Each row below holds a small network's activations on one input, seen along a few directions.
Each table varies a few parts of the input and shows all the possible inputs, shuffled.
A made-up example of a description, with smaller parts first: one of 4 places along a line, together with either a single point or one of 9 places around a ring or (one of 3 separate values, together with one of 8 places around a ring).
Shared parts are said once, and a part with two or three values counts as separate values.
(in the rows, 128 means zero)

Other details of the inputs vary at random and push rows far along two fixed directions, the same in every table; ignore that.

Table:
row 1: [161 155 148 148 113 144 111 159 108 143 159]
row 2: [111 119  99 108 151 143 104 127 130 113 124]
row 3: [151 182 132 141  87 129 194 184 135 155 141]
row 4: [126 115 169  98  91 119 123 162 164 161 149]
row 5: [ 84 128  79 116 149 119 137 118 142 110 124]
row 6: [ 99 133 104 116 143 110 125 106 124 114 129]
row 7: [115 118 100 152 186 120 150  84 161  87 109]
row 8: [139 177 115 130 104 109 182 191 120 169 163]
row 9: [120 134 122 116 164 129  94  95 118 109 130]
row 10: [157 132 180 141  91 110 121 147  71 181 166]
row 11: [104 133  68 143 160  94 152 105 172  96 126]
row 12: [100  98 118 106  99 113 101 118 120 138 115]
row 13: [144 153 148 139 136 144 119 109 129 107 120]
row 14: [105 108 145  95 121 125 103  90 109 117  92]
row 15: [142 120 152 129  71 109 156 163 116 172 118]
row 16: [100 116  84 127 167 136 129 125 138 105 131]
row 17: [175 144 211 136 104 112 139 175 137 183 189]
row 18: [112 141 100 162 194 125 188 103 151  96 135]
row 19: [132 136 146 133  84 116 184 171 110 171 135]
row 20: [131 159  94 159 189 156 167 123 166  83 131]
row 21: [109 129 119 126 119 104 136 119 113 134 143]
row 22: [150 105 177 136 112 141 122 140  86 159 132]
row 23: [134 182 115 143 128 126 177 137 152 108 130]
row 24: [119 159 104 125 104 130 128 146 140 123 135]
row 25: [103 156  74 153 142 105 206 159 148 133 161]
row 26: [133 129 128 116 136 147 140 149 126 130 117]
row 27: [117 130 125 120 164 154  93  68 144  75  97]
row 28: [121 113 139 102 133 143  49  73 109 110 115]
row 29: [111 122 137  94  91 150  88 110 132 110  84]
row 30: [161 166 155 143 109 128 115 140 105 146 160]
row 31: [118 147  76 140 174 153 179 134 171  93 122]
row 32: [155 141 146 138 136 152 138 138 119 134 132]
row 33: [147 157 160 111  98 117 152 148 104 155 125]
row 34: [115 149  88 154 139 108 225 158 161 131 133]
row 35: [136 177  79 163 149 138 178 173 160 112 164]
row 36: [125  77 127 113 108 128  68 120 122 132 109]
row 37: [119  96 140 108 127 148 110 126 111 127 103]
row 38: [ 90 129  94  93 156 121  93  82 136  91 109]
row 39: [132 118 125 147 142 107 116 109 124 128 139]
row 40: [ 97 129  95 103 136 146 133 102 157  97  91]
row 41: [138 149 148 107  89 126 156 165 112 163 119]
row 42: [ 99 113  66 145 175 125 152 125 160  99 136]
row 43: [119 162  82 161 148  87 203 145 149 128 163]
row 44: [132  98 163 117 136 149  93 113  96 131 109]
row 45: [157 164 171 133 102  95 187 189 167 172 190]
row 46: [153 170 140 149 123 128 119 136 118 130 158]
row 47: [171 181 158 152 135 120 189 165 109 160 157]
row 48: [134  80 142 124 124 129  57 105 113 131 114]
row 49: [127  83 134 120 117 136 109 123 128 128  98]
row 50: [117 145 117 111 131 133 138 101 141 105 105]
row 51: [159 126 172 117 108 137  84 151  77 166 147]
row 52: [129 118 113 146 138 130 175 152 140 131 127]
row 53: [134 179 113 138 111 117 143 143 134 122 151]
row 54: [113 119  94 113 144 151 100 117 138 105 124]
row 55: [150 111 138 140  93 117 127 170 109 168 147]
row 56: [117 117 149 103  95 128 130 137 105 150 105]
row 57: [170 126 173 157 109 125 161 170  97 173 148]
row 58: [ 92  95  87 124 159 138 115 110 137 103 126]
row 59: [140 118 150 109  99 162  97 135 118 128 106]
row 60: [140 102 135 148 147 132 132 122 130 125 116]
row 61: [124 102 142 128 134 116  86  94 107 129 130]
row 62: [160 128 172 138 106 127 113 166  73 177 162]
row 63: [131 119 139 114 111 163  95 128 129 111 102]
row 64: [132  87 179 110 147 146  74 122 156 128 145]
row 65: [106  71 140 102 124 152  88 102 112 117  92]
row 66: [104 111  88 124 122 106 124 121 155 121 114]
row 67: [100 134  91 103 121 134 111 115 142 115 118]
row 68: [130 175 103 135 102 124 159 165 139 139 151]
row 69: [145 120 163 123 121 164  78 114 112 115 108]
row 70: [117 145 124 111 125 138 120  96 142  95 100]
row 71: [101  88 117 103  96 113  84 108 126 132 102]
row 72: [124 120 115 130 107 111 159 140 150 137 104]
row 73: [115 157  63 147 170 145 155 139 169  89 145]
row 74: [134 103 138 131 129 111  81  97 121 128 122]
row 75: [155 126 159 122 108 147  79 135  91 152 144]
row 76: [134 145 109 150 131  97 187 135 157 125 122]
row 77: [137 128 133 128 136 153  75 115 116 114 134]
row 78: [107  95 156  98 102 125  99  91 101 128  95]
row 79: [147 105 171 133 102 131  95 143  75 168 152]
row 80: [129  87 145 127 129 131  76 111 100 136 129]
row 81: [147 113 131 154 147 127 141 131 140 127 120]
row 82: [115 123 123 114 168 152  99  66 139  83  97]
row 83: [121 127  75 171 192 118 160 124 161 101 149]
row 84: [104  89 127 104 163 145 103 124 194 102 135]
row 85: [130 109 104 142 142 128 153 138 157 117 111]
row 86: [159 125 180 128  60  99 144 153  96 180 123]
row 87: [133 131 127 136  99  91 139 137 119 151 141]
row 88: [131 198  83 154 140 112 187 148 156 113 164]
row 89: [106 117 125  84 109 131  58  78 115 110 105]
row 90: [129 122 151 123 132 121  93 109  92 138 139]
row 91: [166 128 165 151 111 110 143 137 116 155 128]
row 92: [125 150  94 147 205 146 174 126 156  93 129]
row 93: [103 108 126 118 178 139 106  68 127  88  97]
row 94: [132 109 168 113  83 109 121 119  99 152 109]
row 95: [139 103 171 127 118 124 107 102 101 140 113]
Each input here is: one of 5 places around a ring, together with either a single point or (one of 2 separate values, together with one of 9 places along a line).
Q: The inputs of row 89 and row 28 match in every part but the place on the ring of 5. If row 38 is changed in the same way as row 89 into row 28, which row does it become?
A: row 9
Q: The inputs of row 10 and row 58 match in every part but the place on the ring of 5. If row 17 is changed in the same way as row 10 into row 58, which row does it become?
A: row 84
Q: Which other rows does row 32 become when the place on the line of 9 takes its other values? List them by row number.
A: row 20, row 22, row 44, row 57, row 60, row 69, row 81, row 92
Q: A walk changes only the place on the ring of 5. It starts at row 15 and steps to row 49. List the rest of the walk in order.
A: row 60, row 7, row 86

Table:
row 96: [159 130 158 149 133 123 188 158  99 165 145]
row 97: [173 160 156 146  95 156 122 190  97 161 149]
row 98: [119  92  95 139 163 129 108 124 139 121 138]
row 99: [100 184  52 106 118 122 201 168 178 102 116]
row 100: [ 75 141  68 100 192 149  77  77 183  56 132]
row 101: [174 184 124 183 133 142 207 169 139 133 157]
row 102: [ 95 108  94 126 172 111 120 118 163 105 160]
row 103: [127 155 142 111 149 154 134 130 173 102 127]
row 104: [ 94 124  97 109 192 164  98  75 211  49  94]
row 105: [151 119 144 161 150 116 176 128 112 142 127]
row 106: [178 156 114 202 133  88 214 195 117 180 193]
row 107: [139 105 138 146 120  88 102 122 124 152 156]
row 108: [174 208 132 169 123 148 205 225 112 164 185]
row 109: [118  84 157 109 145 132 122 121 161 117 122]
row 110: [135 187  91 168 149 111 161 136 164 108 179]
row 111: [ 98  52 156  67  21 118  65 141 107 186  81]
row 112: [131 120 135 146 150 124 155 141  93 143 137]
row 113: [114 142 107 133 177 158 130  70 141  68  95]
row 114: [156 136 193 121  75 148  73 124  49 154 114]
row 115: [104 142  80 111 175 164  94 105 146  78 129]
row 116: [139 105 163 118  96 162  42 101  83 121  97]
row 117: [123 146  81 148 162 142 115  98 141  84 133]
row 118: [143 107 192 103  89 148  58  89 129 118  97]
row 119: [ 80  99 118  89  71 102 149 130 118 157 100]
row 120: [123  95 131 145 157 118 114 100  94 122 106]
row 121: [169 154 195 101  59 140  75 145  40 188 145]
row 122: [164 212 156 148 133 123 216 169 147 149 162]
row 123: [122  97 124 138 153 141 133 150 117 127 135]
row 124: [154 140 196 101  77 158  70 136  47 167 116]
row 125: [189 127 212 112  52 169  78 172  79 182 127]
row 126: [158 177 146 133 132 153 164 141 110 140 132]
row 127: [109 148 126 123 171 138 130  67 170  66 101]
row 128: [ 80 133  60 114 193 146  71  75 195  50 129]
row 129: [133  82 154 136 143 111 118  98 159 121 108]
row 130: [146 168 119 181 146  66 200 159 130 160 196]
row 131: [147  87 188 104  82 119  70 127  46 183 137]
row 132: [158  63 213 100  75 152  79 152  73 179 119]
row 133: [139 126  91 193 178 112 189 149 138 127 143]
row 134: [149  73 188 101  73 133  58 153  62 182 146]
row 135: [172 198 103 171 130 136 182 201 134 150 191]
row 136: [129 161  94 119  61 105 166 153 141 130 106]
row 137: [ 53  91  63 108 127  89 152  80 158  96  69]
row 138: [131 124 155 104 103 144  45  81  73 119 111]
row 139: [105  95 127 134 187 105 138  65 168  83  97]
row 140: [148 131 133 155 119  95 142 177 139 173 190]
row 141: [185 203 145 162 120 154 218 217 127 164 178]
row 142: [113 111 145 123 169 115 155 102 155 116 120]
row 143: [147  83 151 135 131 144 121 143 125 149 120]
row 144: [121  88 138 128 160 126 128 118 180 116 117]
row 145: [ 72 152  63  74 123 124 135  86 152  82  66]
row 146: [102  79  88 142 190 145 108 110 149  94 107]
row 147: [114 164 124 104 139 127  90  95 124 115 143]
row 148: [153 220 119 171 129  97 193 160 131 143 197]
row 149: [100  98  84 143 191 110 117  72 127  88 118]
row 150: [ 88  43 140  77  36 104  62  98 111 158  61]
row 151: [110 194  68 130 104  94 213 140 150 108 108]
row 152: [112 124 123 127 150  94 127 112 126 134 161]
row 153: [ 62  76 101  80  81 124 130 136 149 133 100]
row 154: [144  47 178 118 109 139  60  91  95 143  85]
row 155: [ 79 130  53  82 114 135 116 111 180  76  72]
Q: The inputs of row 147 and row 152 match in every part but one. If row 101 is changed in the same way as row 147 into row 152, which row does it become?
A: row 154
Q: The inputs of row 121 and row 131 match in every part but one. If row 155 is changed in the same way as row 121 into row 131, which row does it become?
A: row 111
Q: What do these inputs look like to the network?
A: one of 2 separate values, together with one of 5 places around a ring, together with either a single point or one of 5 places along a line
Q: A walk changes only the place on the ring of 5. It starts at row 127 and steps to row 122. List the rest of the walk in order.
A: row 103, row 104, row 118
Q: Which other rows does row 153 become when the choice among 2 separate values takes its other values? List them by row number.
A: row 99
Q: A walk changes only the place on the ring of 5. It starts at row 100 and steps to row 147. List the rest of the walk in order.
A: row 148, row 110, row 128

Table:
row 156: [134 151 130 128  97 132 124 133 107 136 125]
row 157: [ 75  93  66 111 173 117 106  61 162  74  95]
row 158: [ 91 119  77 123 196 143 112  83 146  73 108]
row 159: [182 127 206 145  80 108 117 161  72 194 169]
row 160: [169 176 162 143  92 132 157 177  83 176 162]
row 161: [138 202  83 160 136 107 222 166 154 133 161]
row 162: [165 108 195 122  67 122  96 156  52 194 145]
row 163: [109 101 161  67  70 145  60 113 122 128  90]
row 164: [115 152  74 159 206 128 160 109 162  80 138]
row 165: [155 124 150 138  80 102 162 188 120 190 154]
row 166: [182 135 183 165 105 110 164 195 112 194 185]
row 167: [121 165  86 162 135  85 229 167 152 142 166]
row 168: [177 151 195 129  73 134 100 151  69 176 147]
row 169: [151 154 182 108  35 110 127 166  81 189 139]
row 170: [123  52 169 101 120 145  32  93 106 131 102]
row 171: [ 79 103  76  98 163 126  87  64 156  73  84]
row 172: [122 172  97 146 127  95 203 164 147 138 152]
row 173: [ 93  81 117 122 198 154 168  50 177  55  28]
row 174: [ 94  51 154  76  85 123  51  99 119 138  89]
row 175: [152 170  99 190 171 106 216 165 140 135 183]
row 176: [ 91 113  89 100 183 175  89  82 163  61  92]
row 177: [153 183 118 163 168 139 189 161 171 115 167]
row 178: [104 156  64 137 168 151 165 129 183  77 120]
row 179: [140 103 175  93 104 167  42 108 108 121 104]
row 180: [108 160  82 151 209 137 148  83 173  67 135]
row 181: [116  93 155  65  81 154  40  97 122 120  80]
row 182: [109  65 151  92  87 130  33  83  83 130  90]
row 183: [129 176  75 168 153 111 203 160 148 120 152]
row 184: [111  48 157  91 120 150  39  96 103 132  96]
row 185: [164 131 154 156  77 110 169 205 106 195 164]
row 186: [116 153  84 159 210 122 158 103 170  81 145]
Q: What do these inputs look like to the network?
A: either a single point or (one of 5 places along a line, together with one of 6 places along a line)
Q: A walk changes only the place on the line of 6. It starts at row 172 and steps to row 171. List the rest of the walk in order.
A: row 183, row 158, row 164, row 186

Table:
row 187: [158 140 154 152 102 111 176 197 121 183 178]
row 188: [123  90 132 123 130 139 101 111 135 123  97]
row 189: [147 118 180 103  72 135 104 143 114 158 107]
row 190: [137  81 162 101  86 137  64 132 106 147 117]
row 191: [134 113 168 100  91 140  95 114  86 138  98]
row 192: [157 152 143 153 101  98 168 189 108 184 186]
row 193: [112 142 121 113 117 122 114 100 128 113 113]
row 194: [120 105 119 117 118 127  80 114 119 125 127]
row 195: [ 87 108  71 138 204 114 156  77 170  75 104]
row 196: [136  98 184  94  81 157  76 126  93 149  95]
row 197: [ 86 148  64 123 171 130 132  99 180  72 124]
row 198: [160 155 130 174 135 104 231 196 144 171 171]
row 199: [176 109 210 132 156 171  22  87  79 122 136]
row 200: [ 94 154  62 134 185 133 153  91 154  76 118]
row 201: [135 103 173  90  80 155  60 136  95 149 114]
row 202: [118 116 128 128 129 104 124 112 110 135 132]
row 203: [ 92 135  84 121 171 128 145  80 171  69  90]
row 204: [159 174 124 185 124 104 229 184 128 159 162]
row 205: [161 181 109 178 121  93 220 183 121 161 177]
row 206: [115 123 123 106 121 140 107 125 153 113 117]
row 207: [ 83 143  48 124 194 145 132  92 172  64 125]
Q: What do these inputs look like to the network?
A: either a single point or (one of 4 places along a line, together with one of 5 places around a ring)
Q: A walk changes only the place on the ring of 5. It starts at row 190 and steps to row 194. List the rest of the walk in order.
A: row 205, row 204, row 188
Q: Which other rows does row 191 become when the place on the line of 4 takes its other values? List them by row number.
A: row 195, row 203, row 204

Table:
row 208: [144 123 157 126 113 132  86 128 111 141 142]
row 209: [141 176 120 143 115 116 195 173 137 149 158]
row 210: [104 137  78 137 197 139 124  88 174  68 123]
row 211: [114 163  64 170 169  97 224 150 176 116 157]
row 212: [136 129 144 111  92 126 100 137 119 143 127]
row 213: [ 84 113  62 131 182 128 142 103 165  82 115]
row 214: [143 123 160 123 112 141 111 127  96 140 115]
row 215: [146 125 176 117  97 129 104 127  93 150 126]
row 216: [ 87  94 108  93 140 131  80  78 138  94  89]
row 217: [143 102 152 134 113 123 105 128  99 149 129]
row 218: [102  89 121 109 155 131  74  63 133  91  90]
row 219: [149 157 121 172 142 102 193 159 134 148 167]
row 220: [ 99  92 118 100 121 137  90  83 128 103  75]
row 221: [125 119 144 110  99 124 105 135 114 149 134]
row 222: [130 112 141 113  98 131 105 145 106 152 132]
row 223: [135  86 173 104  94 140 110 143 135 149 106]
row 224: [134 115 136 119  98 132  96 143 115 144 132]
row 225: [139 131 146 113  88 140 106 140 113 141 115]
row 226: [127 123 144 104  99 127 105 132 114 144 124]
row 227: [ 84 132  62 121 184 146 146  93 173  68  99]
row 228: [ 80 129  53 130 191 130 132  90 190  64 120]
row 229: [150 132 158 124 109 149  96 129 106 134 121]
row 230: [150 161 130 165 140 110 185 167 126 152 172]
row 231: [149 135 164 121 104 137  95 126 110 137 131]
row 232: [158 164 130 168 130 119 199 163 123 148 147]
row 233: [142 121 163 125 104 121 113 117 104 143 121]
row 234: [137 175  96 171 176 118 202 158 155 125 177]
row 235: [157 154 128 168 137 117 185 177 117 157 171]
row 236: [150 180 124 149 106 115 187 177 140 149 160]
row 237: [130 121 150 113  84 114 122 128 112 148 115]
row 238: [ 91  77 101 107 139 128  84  83 136 100  92]
row 239: [131 123 148 112  90 133 120 138 103 146 109]
row 240: [151 179 127 157 142 123 192 162 134 139 166]
row 241: [126 125 149 108  92 122 117 130 112 143 117]
row 242: [ 94 137  67 136 210 154 146  84 171  59 108]
row 243: [102  94 126 104 156 138  70  70 127  92  96]
row 244: [131 117 145 115  90 110 119 131 112 151 118]
row 245: [158 165 114 172 146 126 177 174 135 141 175]
row 246: [151  90 189 119 114 146 105 137 125 148 116]
row 247: [ 84 119  74 125 172 121 137  98 165  87 118]
row 248: [141 112 151 125 121 140  96 133 100 144 138]
row 249: [145 126 164 116 111 134  96 128 100 147 133]
Q: What do these inputs look like to the network?
A: one of 2 separate values, together with either a single point or (one of 4 places along a line, together with one of 5 places along a line)
Q: The inputs of row 220 and row 232 match in every part but the choice among 2 separate values. If row 213 is changed in the same way as row 220 into row 232, which row does it become?
A: row 235
Q: The inputs of row 211 and row 219 match in every part but the choice among 2 separate values. If row 226 is changed in the same way as row 211 into row 219, which row does it become?
A: row 249
